Q:
[[128 120 132 124 129 133  99 133 122 128 130 130 126 138 118]
 [130 125 131 126 126 150 132 128 126 132 127 121 128 121 116]
 [136 126 119 124 123 125 139 125 127 129 126 138 126 119 139]
 [130 127 122 127 129 139 129 125 124 129 129 129 130 133 132]
 [129 125 136 127 135 135 140 125 128 131 130 137 128 134 141]
 [132 119 127 131 143 136 134 124 130 130 128 127 132 128 121]
 [132 124 133 126 124 129 132 127 128 129 129 132 132 117 119]
 [129 138 134 126 135 117 123 129 131 127 129 132 121 130 152]]
A: 128

Q:
[[119 121 139 125 131 129 116 140 129 121 128 155 138 127 136 130]
 [126 122 126 131 127 126 126 123 131 125 138 125 134 130 136 132]
 [129 139 132 129 121 115 136 119 124 128 108 112 121 134 120 128]
 [125 139 140 124 122 122 126 136 121 129 110 135 124 128 120 124]
 [130 127 126 125 131 141 124 140 127 134 139 138 127 120 127 123]
 [132 141 129 126 119 128 131 131 119 138 126 115 120 124 119 122]
 [121 131 135 130 112 115 121 125 122 126 134 118 135 132 137 131]
 [138 123 118 126 149 144 137 130 137 130 121 140 119 123 117 124]
 [133 133 125 127 131 129 135 126 128 131 120 123 121 127 120 125]
 [134 117 114 130 138 142 130 126 136 130 148 128 130 124 132 129]
 [119 131 140 126 115 122 116 137 120 128 133 133 135 127 135 127]]
A: 119

Q:
[[118 141 124 156 139 122 135 147 106 123 148 116 103]
 [119 140 126 154 137 120 134 146 108 122 151 114 104]
 [120 148 100 154 132 132 116 124 121 128 139 139 132]
 [119 142 125 156 137 122 134 147 110 125 148 112 108]
 [129 136 150 104 123 112 128 124 108 146 155 130 130]
 [115 149 102 148 133 130 115 125 120 127 136 139 133]
 [121 148 107 156 136 130 126 124 119 124 136 140 135]
 [120 140 127 156 137 122 132 146 108 123 149 113 105]
 [142 108 101 136 119 140 120 139 117 119 123 123 136]
 [125 137 148 112 130 112 133 124 105 147 152 130 140]
 [120 151 109 158 138 128 124 121 118 126 135 139 133]]
A: 118

Q:
[[129 129 131 124 116 135 129 128 141]
 [135 147 150 109 114 108 126 139 123]
 [141 138 149 111 114 105 136 146 126]
 [121 117 115 141 134 141 132 124 136]
 [140 123 126 134 141 108 142 141 123]
 [124 134 131 123 119 134 121 121 133]
 [125 140 138 116 111 134 120 123 139]
 [127 112 111 146 142 133 138 129 137]
 [125 124 115 140 147 132 126 123 125]
 [130 128 131 126 120 131 129 130 135]
 [130 150 131 123 145 111 113 124 105]
 [121 112 112 145 132 144 136 125 142]]
A: 129

Q:
[[150 138 128 129 152 147 129 129 131 135 128 128 129 128]
 [129 130 143 143 137 143 129 128 129 130 129 128 129 134]
 [133 135 128 129 134 133 132 129 130 131 131 128 129 128]
 [133 142 129 130 136 134 140 130 135 139 136 128 129 128]
 [136 133 130 130 133 135 147 128 133 130 141 128 128 129]
 [131 130 145 145 138 145 142 128 133 133 138 128 128 135]
 [157 144 134 135 158 155 143 129 133 132 138 128 129 130]]
A: 150

Q:
[[125 127 131 134 133 146 139 121 124 119 127 128 105 123 134 127]
 [122 129 136 139 113 141 116 154 130 124 121 119 151 126 127 134]
 [112 123 134 132 127 115 132 126 124 142 123 146 131 117 120 122]
 [126 140 140 125 117 145 125 140 132 126 110 132 131 129 120 128]
 [148 125 121 130 139 133 125 130 135 156 141 123 137 134 123 138]
 [141 122 119 142 128 128 115 116 130 136 143 131 131 132 132 136]
 [141 137 115 134 123 137 124 133 134 128 108 122 128 124 134 123]]
A: 125
---
[[136 131 110 108 146 141]
 [151 145 144 130 111 108]
 [152 125 136 112 145 111]] => 110

[[101 130 107 126 120]
 [127 125 141 128 156]
 [103 134 127 127 136]] => 107

[[106 146 124 129]
 [106 123 135 129]
 [106 111 125 147]] => 124

[[105 146 152 108 108 158 151]
 [105 102 105 151 150 147 132]
 [119 104 100 154 146 139 118]] => 152

[[138 101 139 134 120]
 [143 103 145 136 125]
 [134 153 135 125 149]] => 139

[[119 107 137 110 136 124 148]
 [142 142 118 112 136 136 119]
 [114 136 109 117 146 146 119]] => 137

[[132 132 115 125 114]
 [124 123 143 131 135]
 [122 120 152 134 139]] => 115

[[138 136 133 145 137 135]
 [114 124 151 140 107 125]
 [139 139 145 154 100 123]] => 133
---
[[126, 110, 139, 115, 148, 131, 151],
 [154, 107, 141, 104, 151, 102, 142]] | 107

[[149, 140, 122, 138, 120],
 [144, 135, 109, 135, 129],
 [121, 124, 127, 126, 140]] | 124

[107, 131, 111, 150, 124] | 131

[126, 146, 127, 138, 119, 100, 134] | 146

[119, 102, 129, 135, 138, 124] | 102

[123, 149, 120, 144, 120] | 149
---
[114 127 158 127 119 130] -> 127
[134 140 122 137 141  99 151] -> 141
[151 138 135 140 136] -> 135
[121 132 154 134 116 139 119] -> 116
[155 112 147 135 108 119] -> 135
[140 120 129 111 118 137 155] -> 118
[152 143 104 116] -> 143
---
array([121,  98, 132, 150, 156, 128, 138]) >> 128

array([145, 109, 156, 115, 134]) >> 134

array([125, 131, 139, 101, 127, 117]) >> 125

array([142, 149, 115, 131]) >> 142

array([144,  99, 114, 122, 147, 121, 138]) >> 121

array([[150, 106, 112, 123, 133, 137],
       [133, 128, 129, 146, 123, 113],
       [146, 119, 124, 133, 148, 140]]) >> 113
